A small network was trained on made-up records. Each row is its average activation on records with the value named, seen along a few directions.
Related values have similar rows: they may be neighbours, one step apart, or belong to one group.
In the rows, 500 means zero.
Random noise pushes rows far along 5 fixed directions. That doesn't count. These rows show it; they differ only by the noise:
[483 684 547 597 228 403 151 465 473 813 441 531 619 396 685 617 427 435
 558 836]
[490 459 504 462 673 382 515 550 479 531 491 354 457 609 424 478 594 556
 486 383]
[373 479 555 531 656 546 553 372 286 442 547 557 503 434 384 634 432 514
 349 393]
[450 500 703 510 551 733 353 484 396 698 455 353 482 612 345 731 381 526
 453 470]
[520 528 386 451 608 269 459 644 581 464 485 283 495 651 431 349 720 504
 512 371]
[613 487 482 601 586 321 677 554 676 451 376 472 495 608 550 375 612 501
 480 426]
[555 624 473 569 377 365 338 586 623 617 407 399 570 570 563 454 585 440
 534 596]


Buvi, 14 values:
f9: [522 512 581 440 359 603 457 316 414 531 516 746 514 229 759 620 324 555
 525 812]
f14: [439 601 529 480 361 511 451 471 393 560 538 675 512 409 568 539 587 475
 563 595]
f12: [591 537 310 361 388 402 443 612 792 419 530 339 488 568 635 276 645 447
 619 453]
f1: [649 304 710 581 668 805 802 457 537 535 445 458 318 670 360 596 407 729
 624 299]
f8: [233 496 510 468 526 778 379 366 205 383 684 733 477 273 398 682 278 359
 234 532]
f6: [574 490 637 309 487 480 153 675 550 861 568 127 437 719 426 392 513 517
 813 648]
f3: [466 331 421 360 728 345 650 533 479 380 523 458 371 476 594 402 507 690
 508 285]
f2: [481 598 405 466 238 571 299 541 411 566 596 478 593 430 451 524 617 473
 544 575]
f10: [434 713 405 589 304 497 234 519 483 563 496 493 678 448 509 549 527 390
 421 648]
f7: [752 579 504 706 150 660 692 609 901 392 269 535 598 644 512 567 501 355
 466 536]
f4: [407 532 305 413 571 333 475 518 443 354 582 526 509 537 418 214 538 538
 621 481]
f13: [599 331 615 417 442 584 455 622 608 695 502 454 414 553 699 501 385 488
 586 573]
f11: [450 565 312 556 401 246 498 443 521 466 496 672 617 292 672 537 508 489
 484 625]
f5: [589 493 454 503 573 253 551 567 595 470 462 417 488 520 483 285 655 440
 606 587]
The values of Buvi form a tree with 3 forks.
- Name the neighbours of f5, in listed order. => f6, f10
- Name the neighbours of f8, in listed order. => f13
- Name the neighbours of f14, in listed order. => f2
- Name the neighbours of f3, in listed order. => f12, f11

Lelit, 10 values:
k10: [441 375 761 608 701 654 579 317 365 702 448 560 468 413 549 783 199 589
 419 587]
k3: [423 341 708 381 705 725 503 430 334 697 571 552 344 608 410 611 290 599
 519 468]
k4: [425 606 464 545 374 413 301 426 329 617 592 568 578 407 520 448 473 526
 623 643]
k8: [542 635 545 506 333 570 245 534 438 540 457 326 571 494 347 541 550 504
 609 616]
k7: [622 436 497 460 447 369 512 697 836 670 347 384 442 634 778 382 524 558
 645 568]
k9: [490 401 420 454 424 447 634 471 412 402 569 667 455 335 594 558 486 533
 500 468]
k2: [467 456 624 543 578 418 489 369 387 760 467 611 482 362 657 716 372 570
 491 724]
k1: [520 463 539 464 586 372 454 543 478 772 518 434 424 572 557 603 630 564
 522 575]
k5: [611 245 620 468 688 482 905 399 572 516 434 676 349 488 724 544 365 739
 494 425]
k6: [586 483 517 465 528 399 514 476 530 496 533 458 502 525 497 320 564 439
 602 551]
The values of Lelit form 3 separate groups.
- List the group mates of k1, in the order listed. => k10, k2
- List the group mates of k7, in the order listed. => k9, k5
